These are the activations of a small neural network, seen along a few directions. Each row is one input.
In each table, some parts of the input vary, and every possible input appears once, in random order.
Descriptions start from the smaller parts, as in this example, which fits no table here: ring(5) and (point or ring(9) or (values(3) and line(4))).
Shared parts are said once, and a part with two or three values counts as separate values.

Other details of the inputs vary at random and push rows far along two fixed directions, the same in every table; ignore that.

Table:
r1: [ 27   1  13  -3 -15  32  36 -19  -6   0  10]
r2: [-14 -29   4  -2  -1  -1 -26  22  26 -18 -16]
r3: [ 37   9  18  18   2  34  36 -25  12 -21  14]
r4: [  6 -25   3   2  -9  19  -1  28  15   4 -28]
r5: [ 10 -25 -13 -10 -13  23 -17  21  35  16 -29]
r6: [  5   8  13   6 -25   4  26 -16 -24   2   3]
r7: [-18  31  12  -3  23 -28   3 -10 -25 -21  33]
r8: [ 12 -22  -3   2 -31  14   1  13  17   8 -31]
r9: [  9  17  -3   7  -8  -5  16 -19 -11  13   6]
r10: [-32   1  -2 -22   5 -29 -24   2 -22   3   8]
r11: [-20  20 -14  -3  -2 -34 -18   6 -12  16   1]
r12: [ 35   1   5  21   2  38  38 -25  -1  -6   8]
r13: [  0  -8  -6   4   6   5 -10  24  14  12 -16]
r14: [-24   9  -1 -22   7 -29 -22  11 -17   8   0]
r15: [-10 -28 -20   3  15  -1 -28  18  26   6 -19]
r16: [  3 -20 -30   7  -3  -4 -16 -14  16  -2  -8]
r17: [ 12  10   2   8 -18   7  30 -24 -19  -2  11]
r18: [-28 -17 -19  -3  18 -18 -27  11  -4  -8  -1]
r19: [ -9  32  11   3  26 -21   1  -8  -9  -8  25]
r20: [-15  27  21  -6  11 -24  -2  11 -17 -10  12]
r21: [  7 -21   0   3  -2  17 -17  34  47  -3 -25]
r22: [-23  -3   4  -1   8 -16  -9   9 -21  -2   2]
r23: [ -4  23  -9  -9  21 -18  -2 -29 -25  -1  30]
r24: [ 33   8  13   0 -14  33  34 -20   3  13   7]
Each input here is: line(4) and ring(6).
The inputs of r8 and r20 match in every part but the line(4) part. If r11 is changed in the same way as r8 into r20, which row does it become? -> r21
Change only the line(4) part in r10. List by row number the other rows that result. -> r2, r6, r22

Table:
r25: [ 4  4  0  3  9  3  2 -1  5 -4  3]
r26: [ 3 -1 -3 -5  1  5  0 -5 -2  2  4]
r27: [-3  1 -3  2 -9 -1  5 -1 -2  2  1]
r28: [ 3  5  3  1 -3 -2  4  8  2  1  1]
r29: [-48  21 -17  -9  20 -55 -38   3 -29   3  15]
r30: [ 4  5  4 -3  3  3  0 -2  3 -4  1]
r31: [ 2 -5  2  1 -1  0  0 -9 -3 -1  3]
r32: [ 7  5  2  0  0  0 -1 -1  4 -3  3]
r33: [ 4  0 -4 -4 -4 -1  4 -3 -6 -2 -3]
r34: [ 1  1  6 -4  4  4  0  0  2 -4  4]
r35: [ 3  0 -6  1  6  7  2 -4 -1  2  6]
r36: [-4 -1  7  2 -1  0  6  4 -1 -6  0]
r37: [ 4  2 -3  2 -3  0  2  1 -9  2 -7]
r38: [ 4  7  5  4 -3  0  0  7 -1  3 -2]
r39: [ 6  5 -1  7  6  1  1  0  5 -3  5]
r40: [ 3  0 -4 -1 -4 -2  7  2 -6  0 -4]
r41: [ 0  0 -3  0 -7  2 -1 -9  0 -2  4]
r42: [ -1   0  -2  -2 -10   0   1  -6  -1   0   2]
r43: [ -1  -1   6   2   2   1   2  -3   1 -10   2]
r44: [ 4  5  4 -2 -4 -2  0  3  2 -1  2]
r45: [-2 -1  7  0 -2  0  4  0 -1 -8  1]
r46: [ 0  1 -7  7 -1  3  2 -8  1 -2  6]
r47: [ 2  4  5 -5 -1  1  1  2  1 -2  0]
r48: [ 4  4  0 -1  0 -1  1 -8  4  6  0]
r49: [ 6  0 -9  4  5  1  3 -6 -2 -4  1]
r50: [ 4  3 -4  5  5  0  2 -8  5  5  1]
r51: [-3  1  9  5  0  3  3  4 -4 -4 -3]
r52: [ 1  5  2  2 -3  0  2  0 -1 12 -5]
r53: [ -7 -41 -21   4   4   2 -31  12  30  -2 -20]
r54: [ 1 -1 -1 -7 -3  4  2 -2 -4  4  2]
r55: [ 6  0 -5 -2 -1  0  2 -7 -4 -4 -1]
r56: [ 1  6  7  0  1  3  1  5 -2  2 -4]
r57: [ 1 -5  4 -1 -4 -1  2 -6 -4  0  1]
r58: [ -9 -32 -19  -4  -5  -2 -27  20  33   8 -27]
r59: [ 0  1  7 -5  0  4  3  3  0 -2  3]
r60: [-1  2  9  0  2  4  2  7 -3  1 -1]
r61: [ 1  1  2  2  9  5  3  0  3 -4  6]
r62: [ 2  3  1 -3 -5 -2  3 -5  2  7 -2]
r63: [ 0 -5  3  1 -4 -2  5 -1 -5  3  0]
r64: [ 1  4  5 -2  0  1  5  6  1  0 -1]
r65: [ 0 -1 -1 -3 -2  3  5  3 -4  6  2]
r66: [ -1  -1   2   8   7   2   4  -3   3 -10   4]
r67: [ 0  0  0 -1 -1  5  2  3 -7  8 -1]
r68: [ 0 -3  5  4 -3  1  1 -1 -8  4 -3]
r69: [-1  1  7 -3  1  2  5  7 -1  0  2]
What do these inputs look like to the network? -> line(5) and (line(4) or values(5))
The inputs of r38 and r39 match in every part but the line(5) part. If r67 is changed in the same way as r38 into r39, which row does it become? -> r35
Which other rows agree with r45 in the line(5) part? List them by row number. -> r33, r42, r44, r47, r54, r57, r59, r62
Change only the line(4) part in r43. List by row number the other rows that result. -> r30, r32, r34
Change only the values(5) part in r29. List by row number the other rows that result. -> r37, r52, r67, r68

Table:
r70: [ 35  13  28  14 -29  33  48 -10  -8   7  -2]
r71: [ -1  22  -2   8  22 -14   8 -21 -24  -3  21]
r72: [-14 -13 -11 -14   1  -9 -27  16  14   9 -14]
r73: [-14   9 -15   2  19 -18 -15  -6  -5  -1  12]
r74: [ -4  31   9 -10   2 -17   9  -7 -24   8  14]
r75: [-10 -29 -25   4  18  -2 -31   7  21  -3 -11]
r76: [ 23 -16  15  12 -27  38  31   5   7   4 -17]
r77: [ -8  25   8  -5   1 -17  13  -3 -32   4  12]
r78: [-22 -19 -14 -10   2 -14 -28  21   6   5 -15]
r79: [ 34  18  36  12  -7  36  46  -3   2 -12   8]
r80: [ -1  28  -3   6  15 -15   8 -19 -19  -3  22]
r81: [-16 -13  -9  -7  -1 -12 -25  17  14  11 -14]
r82: [ 33 -47 -11  12 -24  54   5   5  54  -5 -27]
r83: [ -6  31  11  -3   0 -20   9  -6 -23  10  13]
r84: [-14   3 -10  -3  13 -23 -14  -9  -6 -10  13]
r85: [-16 -17   0  -4  16  -4 -28  26  24 -11  -9]
r86: [-11  24  11   3  -2 -19  13  -2 -34   1  10]
r87: [-13 -33 -22  -3   7  -5 -32   7  26  -9 -10]
r88: [ 37   3  20  10 -18  37  43 -29  -1  -8   8]
r89: [ -1  -4   0  -3   2   2  -2 -16  -1  -7   9]
r90: [ -4  27   8 -10   2 -16   9  -4 -30   5  15]
r91: [-20 -18  -9  -4  -2 -13 -28  20  11   8 -16]
r92: [ 24 -35   0  -3 -24  41   5  16  31   6 -29]
r93: [-12   9 -15  -1  11 -21 -15  -8  -4  -7  12]
What do these inputs look like to the network? -> values(2) and (point or line(5) or ring(6))
The inputs of r71 and r75 match in every part but the values(2) part. If r77 is changed in the same way as r71 into r75, which row does it become? -> r78
Change only the values(2) part in r84. List by row number the other rows that result. -> r87

Table:
r94: [  8  41  22  -5  -6  -4  35 -23 -40  12  26]
r95: [ -7  30  10  -3  10 -11   9  -2 -22   1  21]
r96: [  2 -19  -3   4   8  11 -12  15  25   0 -15]
r97: [-21   6  -9 -11  12 -26 -24  14 -10   4   0]
r98: [ -9  21   2  -8   1 -18   7 -18 -28  10  18]
r99: [ 27 -16  12  13  -9  36  17   7  30  -3 -18]
r100: [ 41 -25  10  12 -19  50  26  -9  34  -7 -14]
r101: [-3  6 -1  0  7 -8  0  9 -8  6 -2]
r102: [ 1 14  8  5  7  1 13  3 -7  3  9]
r103: [ 10  45  27   2  10   1  33 -18 -33  -1  30]
r104: [13 -2  8 -2  1 15  8 -4  9 -3  1]
r105: [-22  -8 -15  -4  12 -26 -31  22   5   2 -13]
r106: [ 4 -5 -8 -4 -2  2  0 -5  0  0 -2]
r107: [  9 -34  -7  -4 -22  18 -14  15  34   5 -30]
r108: [-27 -18 -23 -12   2 -28 -39   7   9   4 -11]
r109: [ 19 -12   2   7 -12  24  14  -6  19  -5  -3]
r110: [-15 -15 -10   1   8  -9 -24  23  21  -1 -14]
r111: [ -1 -31 -21   8  -3   8 -20   8  30  -6 -17]
r112: [ 5 -1  1 -5 -7  1  1  3  3 -2 -5]
r113: [-24 -16 -32  -4  14 -25 -39   7   2   0  -8]
r114: [-15  -8  15  -2  -2  -2   6   0 -22 -16   6]
r115: [-3  6  0 -7  4 -3 -1  1  0 -1  8]
r116: [ 21   1  16  10 -19  23  27   1   4  10 -10]
r117: [-15 -16 -18  -6   9 -10 -25   5  14  -3  -2]
r118: [ 17  12  14   3 -12  14  22   1  -5   2  -2]
r119: [-22  31   5 -11   9 -32  -6  -1 -35  12  17]
r120: [  0  20  10  -2   1  -6  12  -7 -10  -4  16]
r121: [-22 -11 -20 -16  10 -25 -35  15   3   1  -8]
r122: [ -7  23  -3   5  14 -14   7 -18 -24  -2  25]
r123: [-28 -20 -31  -6   7 -25 -41   6   4   8 -11]
r124: [-20 -13 -23   0  22 -20 -36   1   7  -6   1]
r125: [ 26   1  19   8 -10  32  23   0  14  -4  -5]
r126: [ -6  26   1  -4   6 -21   8 -16 -28  -2  18]
r127: [ 23 -13   0  12 -24  28  22 -13   9   7 -11]
r128: [ 23 -14   8   8 -18  36  14  11  28  -3 -16]
r129: [  5  -2  29   6 -14  14  32  -7 -22 -18   7]
r130: [  5 -25  -3  -2  -1  11 -17  11  33  -7 -17]
r131: [-11  14   4  -6  -3 -17  -6   3 -13   8   3]
r132: [ 11   9   3  11   6   4  11 -18  -5  -7  13]
r133: [ -7  10   3  -1   2 -11   1   5 -12  14   1]
r134: [ -4  25   6  -3  18 -15   7 -21 -22  -5  28]
r135: [ 22 -15  -7  12 -14  23  13  -6  11  -2 -13]
The inputs of r104 and r130 match in every part but one. If r95 is changed in the same way as r104 into r130, which row does it become? -> r128
What do these inputs look like to the network? -> values(2) and (point or (line(4) and line(5)))
Change only the line(4) part in r97. List by row number the other rows that result. -> r95, r103, r119
Change only the values(2) part in r120. List by row number the other rows that result. -> r115
